Each row below holds a small network's activations on one input, seen along a few directions.
Each table varies a few parts of the input and shows all the possible inputs, shuffled.
A made-up example of a description, with smaller parts first: values(3) and (point or line(11) or (line(4) and ring(8))).
Shared parts are said once, and a part with two or three values counts as separate values.

Other details of the inputs shift rows strongly along two fixed directions, in all tables alike. That doesn't count.

Rows:
r1: [-17.5 -12.7  15.0  21.0  13.2  -6.1  -7.7   0.1  12.6   6.5  -7.3  -2.6
 -23.8 -37.5]
r2: [ 16.5  -1.1  -4.0   6.7  -6.0 -17.4  -4.6  24.1  -9.5   6.4  -8.8  12.9
 -12.4   1.2]
r3: [ 18.3   2.1 -10.3  13.1  -3.7 -11.9  -1.7  25.2  -1.2   6.3 -10.6   7.4
 -13.9  11.9]
r4: [  2.9  11.3   4.0 -29.1 -14.0  17.1   8.3  -4.3 -20.4 -13.7  11.2  16.0
  28.6  22.0]
r5: [ 85.0  23.8 -12.2  -8.3   3.4 -46.1  45.8  62.5 -27.0   5.7  -8.2  55.7
  -2.1  24.7]
r6: [ -4.2  -9.2  -5.9   9.6  -0.8 -12.7 -18.9   1.5   6.2  12.0  -4.0 -21.1
 -14.8 -21.7]
r7: [-18.2 -10.9  14.8  16.6   8.7  -3.4  -0.6   0.2  10.5   3.1 -10.2  -6.5
 -15.0 -28.5]
r8: [  0.8  11.1   4.3 -26.8 -13.8  16.2   9.7  -2.3 -18.3 -14.2   5.6  11.7
  32.2  25.9]
r9: [ -0.1   0.7   1.7 -15.8 -16.1  17.7  40.0  -4.8 -11.8 -17.5  14.4   7.7
  21.7  18.8]
r10: [ 14.3   3.4 -16.6   9.0  11.3  -6.6   3.2  26.4  -3.6   9.9 -14.4   8.7
   2.1  -4.2]
r11: [-13.4  -2.3   8.7  11.5  24.7 -10.0 -25.7  -7.5  11.8   8.8  -7.2   0.5
   0.5  -7.4]
r12: [12.3  0.6 -9.5  4.8  9.5 -2.3 -7.3 26.7 -6.4  2.4 -5.3 24.4 -7.7 -0.9]
r13: [-21.8  -2.1  12.5 -22.2 -15.9  27.1  17.5 -25.3  -3.7 -15.1  18.3 -13.5
   1.3  -8.5]
r14: [  9.2   1.9   7.3  15.0   6.1  -7.8  22.8  20.6  -0.8   3.0 -13.5  15.1
 -11.2 -11.0]
r15: [-11.5  -9.1  -9.1   7.9  13.6  -0.8 -21.7   3.6   5.7   9.7  -5.1  -9.3
  -5.0 -25.8]
r16: [-20.7  -6.9   0.8 -15.1 -25.0  13.2 -10.7 -17.9  -6.4  -5.0   4.1 -26.4
   6.1   9.9]
r17: [ 11.2  17.4  -1.5 -28.4  -2.3  16.5  14.2 -15.0 -12.9 -11.8  17.2  13.6
  22.3  28.8]
r18: [  7.2   7.6 -12.9 -26.3 -16.0  28.0  12.6   0.1 -19.2 -13.5  11.1  10.8
  16.6  24.9]
r19: [  7.3  18.1  -1.7 -26.7  -1.9  15.4  15.9 -12.5 -10.6 -10.2  12.3   9.9
  25.5  33.7]
r20: [  6.3  -6.8   4.6  21.6   8.3 -12.3  20.5  20.6  -0.4   1.7  -8.7  19.7
   0.0  -5.5]
r21: [-22.4   4.4   5.9 -13.8   2.9  17.9 -11.2 -32.1   2.3  -2.2   7.8 -14.0
  19.1  14.5]
r22: [-13.3  -7.1   4.7  28.9  17.5   0.1  -6.1  -5.0  15.4  -3.7  -8.1  -3.7
 -30.4 -30.6]
r23: [ 10.2  -1.1  -6.8   4.8   8.1  -5.2  -7.2  26.0 -10.1   4.4  -9.9  24.4
  -3.5  -2.9]
r24: [ 11.6   8.0  -4.2 -37.5  -6.2  10.3  18.1  -8.1 -19.8  -7.7  11.3   5.8
  27.4  15.7]
r25: [-18.1 -19.7   9.7  27.7  16.9  -7.7  -9.6   0.9  16.9   3.4   2.1   2.0
 -17.1 -30.2]
r26: [ -7.4  -6.8  -4.4  11.8  22.0  -4.3 -20.2  -4.6  13.7  13.8 -10.4 -12.1
  -1.0 -10.0]
r27: [  0.8  -8.6 -12.2  20.9   5.5 -10.2 -22.0   2.8  16.2  13.3  -4.3 -22.6
 -23.8 -20.3]
r28: [ 13.3  10.1 -12.9 -25.8 -29.0   8.0  25.3   0.2 -19.2  -4.6   5.1 -14.4
  17.3  22.0]
r29: [-19.7 -14.4  11.3  22.5   9.3  -9.7  -8.4  -1.1  20.0   7.1  -7.8   3.2
 -17.2 -37.1]
r30: [ -2.1   9.5   7.4 -23.6 -17.8  14.2  40.7  -6.6 -22.5 -24.9   1.8   6.5
  14.0   7.9]
r31: [ 15.6  11.1 -16.2 -26.0 -26.9  10.2  25.3   0.3 -14.6  -7.1   9.3 -14.2
  13.9  23.8]
r32: [-12.7  -4.0   1.1  26.3  21.2   0.8 -34.3   2.8  20.5   8.3  -9.0  -0.5
  -7.8  -6.2]
r33: [ 78.3  25.0 -15.7 -11.2  18.2 -33.6  44.1  64.9 -27.9   2.5  -9.3  67.9
   7.8  20.7]
r34: [-17.6 -11.5   4.6  29.0  11.5  -4.1  -5.0   0.1  28.4   6.9  -9.6  -2.7
 -18.5 -26.4]
r35: [-10.9  -8.3   8.2  19.0  10.2   4.7  -0.6  -3.8  15.1   1.7  -1.4  -4.8
 -23.9 -26.8]
r36: [-15.7  -9.0  -6.3  17.0  10.3   6.5 -25.3   5.7   6.9   9.1 -13.3  -4.2
  -6.7  -5.9]
r37: [-11.3  -3.3   4.8  13.4  15.9   1.5 -31.6   0.6  11.7   3.4   0.1   5.4
  -5.9 -10.2]
r38: [ -0.4   5.0  -6.2 -29.0 -17.7  20.2  13.1   3.3 -23.5 -12.3   2.6   8.4
  24.6  22.8]
r39: [-13.6  -2.9   4.0  19.9  14.5   1.7 -28.5   1.0  11.9   7.5 -10.7   0.0
   0.5  -2.9]
r40: [ -2.2  -7.5  -8.5   9.6   0.8  -9.9 -18.8   2.1  10.0   9.9   0.4 -21.2
 -19.0 -19.8]
r41: [-14.3  -7.5   8.0  20.8  10.7   3.3   1.2  -1.0  17.1   3.3  -6.3  -8.3
 -20.3 -21.8]
r42: [ -6.9  -3.1   2.8 -29.0 -18.7   6.3  -1.4 -31.5  -6.1  -2.0  15.4 -29.1
  12.3   7.7]
r43: [ 23.0   8.5   5.1   6.4   8.1 -27.6  -4.1  10.1   0.5   7.9   1.7  16.1
 -11.0   7.5]
r44: [-13.5 -16.7   5.3  25.4  12.2   0.0  -2.4  -3.3  15.3   0.5   3.3   0.4
 -12.3 -21.0]
r45: [-13.8   2.0   7.9 -19.9 -24.9  15.2 -11.0 -25.7  -3.3 -10.3  19.3 -17.2
  10.4  16.1]
r46: [ -7.7 -11.5  -2.4  18.8   2.2  -9.6 -30.7   5.9  11.0   9.7  -4.5 -10.0
 -26.3 -13.7]
r47: [  5.6  -2.2   7.3  11.9   2.3 -15.5  20.4  20.6   4.4   0.9 -13.4  22.5
  -2.9 -15.5]
r48: [  2.1  12.9   0.6 -19.2 -15.7  20.8  42.4  -7.5 -15.9 -24.7   5.6   4.8
   8.7  14.4]
r49: [-18.5   0.5   7.6  -7.2 -22.0  12.6 -13.5 -24.5   0.5  -3.4   6.6 -24.1
  12.5  18.2]
r50: [ -5.0  -5.6  -7.8  11.5  24.1  -1.9 -20.1  -4.6  18.1  11.4  -5.9 -12.0
  -4.4  -8.1]
r51: [ -7.7  -5.6  11.8  21.3  13.7 -26.8 -29.0  -7.2  15.4  15.2  -8.2 -10.9
 -12.7  -7.3]
r52: [-29.0 -12.6  12.4 -13.7 -15.4  18.7  17.0 -24.0  -5.1 -15.0  12.8 -13.0
  21.6  -0.4]
r53: [ -9.6 -11.3  -0.3  14.1  26.9 -12.3 -26.9  -1.0  15.6  14.3 -12.7 -10.6
  -4.1 -20.1]
r54: [ 12.1   2.0 -13.5  11.3  10.3   0.4  -4.4  27.0  -1.6   4.4 -11.7  18.9
  -5.0   8.1]
r55: [ -1.8  -0.5  -3.7 -24.1 -17.1  12.9  -0.1 -33.1   0.4  -3.8  18.0 -31.1
   7.8  13.3]
r56: [ 17.1   3.1 -15.8   2.2  13.0  -6.9   0.3  26.3  -4.2   5.3  -3.4  14.5
  -4.1 -11.4]
r57: [ 12.9   1.0 -12.9   4.5  11.4 -10.8   1.7  27.6  -5.6   7.2 -13.8  10.3
   3.7  -9.3]
r58: [-19.5  -4.6  -2.6 -10.6 -24.9  17.3  -9.4 -19.0  -4.4  -2.4   3.4 -28.0
   4.4  14.8]
r59: [ -5.4   0.5  -3.9 -22.4 -16.8  11.8   1.8 -30.4   2.2  -2.2  13.4 -34.5
  11.0  18.4]
r60: [  8.7  11.3 -19.8 -27.6 -12.6  22.1  22.7   2.5 -15.2  -9.1   8.1  -2.2
  23.6  20.0]
r61: [-18.4  -5.3   7.4  24.1  11.1   0.0   0.8  -4.5   9.0  -2.8 -14.5  -7.0
 -18.5 -22.3]
r62: [  6.8  -8.8   8.1  14.7   8.1 -15.4  17.6  19.6  -4.5  -0.5  -2.4  25.7
  -2.2 -14.2]
r63: [ 81.4  24.2 -13.1  -1.3   1.7 -45.7  48.1  62.2 -26.7  10.0 -18.8  49.8
   4.1  31.5]
r64: [-23.5   1.1   8.7 -19.1 -13.4  26.3  17.0 -29.0  -7.0 -23.6  14.5 -12.4
  -0.6  -7.5]
r65: [-15.9   0.4  10.3 -20.0 -26.3  12.2 -10.8 -26.4  -7.2  -8.2  14.9 -17.1
  14.7  14.3]
r66: [-14.8  -4.5  -5.2 -18.1 -22.3   9.0  -2.7 -18.2  -4.2  -1.9   5.9 -36.3
   9.2  -0.1]
r67: [-24.2  -3.8   8.7 -21.1 -20.1  23.6  16.8 -26.8   3.6 -14.7  18.0  -7.8
   8.2  -7.9]
r68: [  0.6  -0.7   5.1  16.8  10.3 -15.0 -24.2 -13.5  16.2  10.5   2.8  -8.9
 -16.3  -0.8]
r69: [ -1.4  -9.9   2.7   9.7   7.2 -20.8 -19.3  -5.6  11.6  14.3  -7.9 -22.2
  -8.8 -10.5]
r70: [ 14.0   8.0   4.8   3.6  22.5 -17.6  -6.2  11.4  -3.3   6.8  -4.3  27.4
   1.8   0.7]
r71: [-25.8  -0.6  11.2 -19.1 -14.9  23.3  17.0 -29.6 -10.8 -21.6   9.8 -12.2
   4.1  -9.1]
r72: [-12.9 -10.0   4.4  20.3   6.3   1.0  -1.2  -4.8  22.2   2.2  -1.8   1.3
 -17.1 -26.2]
r73: [ 20.7   6.6   7.6   6.5   6.7 -30.6  -4.2   9.4  -3.3  10.1  -2.7  16.1
  -6.7   5.8]
r74: [  7.1   0.1   3.7  16.4   2.2 -11.3  21.9  19.5   6.5   3.5 -14.0  20.8
  -4.6 -10.6]
r75: [-11.2   6.7   5.2 -17.6 -15.1  10.2  -3.2 -35.0   2.4  -4.4  16.3 -23.7
  11.8  26.2]
r76: [ 12.6  10.7 -19.6 -29.4 -12.9  23.2  21.1   0.1 -17.5 -10.8  13.0   1.5
  20.6  15.0]
r77: [ -5.2  -2.6   3.6  22.2   1.5  -8.5 -26.3  -0.7  16.3   7.8  -4.9 -10.8
 -11.1   3.4]
r78: [-10.7  -2.5   6.4  16.4  31.0  -9.6 -33.2  -7.3  17.7  10.4   0.3   3.7
 -12.7 -15.0]
r79: [ 13.1   7.5  -9.8 -24.7 -30.1  15.9  15.1  -2.0 -18.4 -11.6  11.9  -0.9
   7.8  28.7]
r80: [-19.9  -1.9  10.9 -11.7 -22.0   8.4 -14.7 -23.4  -1.5  -6.0   7.3 -22.5
  14.1  13.5]
r81: [-15.7   3.2   8.8 -10.9 -12.9   4.7  -8.9 -34.1   1.8   0.9   9.7 -25.0
  10.8  19.5]
r82: [ 47.2  17.2  -7.1  13.9  16.9 -17.9   9.6  47.8  -9.6   2.1 -11.1  53.8
  -0.7  14.6]
r83: [ -2.3  -8.5  -7.1  16.9  28.7  -4.5 -27.3  -4.9  19.9  13.0  -4.0  -8.8
 -12.5 -18.3]
r84: [ 23.4   6.5   0.0  14.8  -1.4 -15.6  -7.3  17.6   1.6   3.9  -3.0  15.2
  -9.1  10.5]
Each input here is: ring(6) and (line(4) or (values(2) and ring(5))).
Question: Changing only the ring(6) part turns r83 into r53. The same change can be made to r35. Which row results?
Answer: r7
Question: Changing only the ring(6) part turns r59 into r42. The same change can be made to r41. Which row results?
Answer: r1
Question: Changing only the ring(6) part turns r6 into r27. The same change can be made to r15. Which row results?
Answer: r76
Question: Change only the values(2) part in r58. List by row number the other rows that result.
Answer: r36
Question: A walk changes only the ring(5) part. It starts at r5 and steps to r43. List the rest of the walk in order.
Answer: r45, r46, r40
Question: Change only the line(4) part in r34. List by row number the other rows that result.
Answer: r9, r41, r48
Question: Change only the ring(6) part in r44. List by row number the other rows that result.
Answer: r9, r20, r25, r52, r62
Question: Change only the values(2) part in r2. List by row number the other rows that result.
Answer: r23
Question: Change only the ring(5) part in r69. List by row number the other rows that result.
Answer: r16, r51, r66, r80
Question: Change only the line(4) part in r64. List by row number the other rows that result.
Answer: r13, r25, r67

Rows:
r85: [  4.4  -6.5  14.5  45.8   9.5 -40.8 -18.6  18.8  17.4  16.6 -23.4   0.1
 -40.5 -22.2]
r86: [-19.9   0.7 -12.3 -16.5  -3.3  24.3 -47.4 -36.2  10.5   5.7  15.2 -36.7
  11.9  20.9]
r87: [  5.6  -5.1  -5.4  42.0  52.2 -19.5 -16.5  18.9  29.2  18.5 -19.2  13.4
 -28.4 -37.2]
r88: [-13.6 -15.1  -7.2  46.1  45.8 -25.9 -87.3  13.2  30.6  35.9 -24.2  -9.4
 -20.2 -20.0]
r89: [ 30.2  16.9 -19.5 -37.8 -22.1   3.8   3.4  -1.6 -24.4  -1.2  13.3  -7.6
  27.2  50.1]
r90: [-64.2 -28.7  -4.0  -1.6  -7.8  39.5 -32.6 -50.7  19.3  -4.1  12.8 -65.3
 -12.2 -36.3]
r91: [ 56.7   6.0 -18.7  17.9   4.5 -38.5  36.0  71.1 -15.4  10.0 -25.2  38.1
 -25.9 -17.7]
r92: [-37.4 -16.8   7.5  -2.6 -37.1  16.4  -4.0 -30.4   8.7  -4.5   7.0 -45.1
  -2.8  -7.0]
r93: [ 15.5  11.6  -7.6 -34.9  -8.0  13.9  44.4  -9.7 -18.5 -13.4  12.6  -0.5
  23.3  16.5]
r94: [ -7.5 -15.7  -7.4  41.4  37.3 -12.0 -26.5  38.8  12.6  14.3 -26.4  20.6
 -25.6 -45.5]
r95: [ 30.5  30.8   6.1 -35.7 -29.1  16.6  52.2   7.2 -34.1 -28.3  13.1  39.7
  25.4  51.1]
r96: [-29.8  -9.6   1.7 -16.4  -7.8  15.0   1.0 -43.2  11.6  -0.6   9.5 -50.7
   2.5 -18.7]
r97: [ 43.4  22.9   7.2 -49.6 -33.7 -10.3  65.3   0.9 -33.7 -16.1  20.6  21.1
  27.8  34.6]
r98: [  4.9   9.7  -1.6 -20.2 -30.1  26.6  34.5   2.8 -15.8 -20.3  11.7  15.6
  19.4  28.1]
r99: [-50.8 -10.1   5.6 -18.4  10.4  36.6 -14.9 -46.8   9.3  -7.3  10.2 -29.2
  22.8 -14.6]
r100: [ 32.8  17.7 -17.9 -40.6 -33.7  -4.4   7.1  -0.2 -24.5   1.7  10.3 -15.7
  23.7  45.5]
r101: [  6.1  -6.4  12.3  52.8  24.0 -37.2 -22.2  23.1  17.6  14.9 -22.8  12.6
 -39.6 -18.7]
r102: [ -5.3   5.5   4.1 -22.1 -27.9  24.8  27.8   7.1 -23.6 -19.6   5.0  21.3
  32.3  26.1]
r103: [-40.0 -11.5  -8.2 -11.4  -6.1  44.2 -11.6 -30.2   8.4 -11.7  14.1 -30.0
  -2.2 -19.7]
r104: [  1.2  11.6  14.6 -38.1  -7.2  13.1  25.3 -16.4 -20.2 -17.3  19.3  24.4
  38.1  22.5]
r105: [ 54.3  16.3   3.9  19.0  32.0 -39.5  23.7  44.7  -0.7   7.0  -7.4  63.8
 -11.2   1.2]
r106: [-59.0 -23.3  20.7  -1.4   2.8  16.8 -37.0 -72.7  29.7   0.7  24.0 -57.6
  -4.6 -23.9]
r107: [  3.0 -16.7   0.7  54.9  15.5 -29.4 -15.4  33.7  20.4  17.1 -23.4   8.2
 -34.7 -25.3]
r108: [ 38.6  15.8  11.0  27.3  19.8 -34.0  13.2  57.8 -14.6   1.9 -26.8  68.6
  -6.6  10.4]
Question: What do these inputs look like to the network?
Answer: line(4) and (point or ring(5))
Question: Changing only the line(4) part turns r101 into r85. The same change can be made to r93. Which row results?
Answer: r96
Question: A walk changes only the ring(5) part. It starts at r105 and steps to r87. List the rest of the walk in order.
Answer: r103, r98, r95
Question: List by row number the other rows that have the line(4) part in common with r88.
Answer: r94, r99, r102, r104, r108
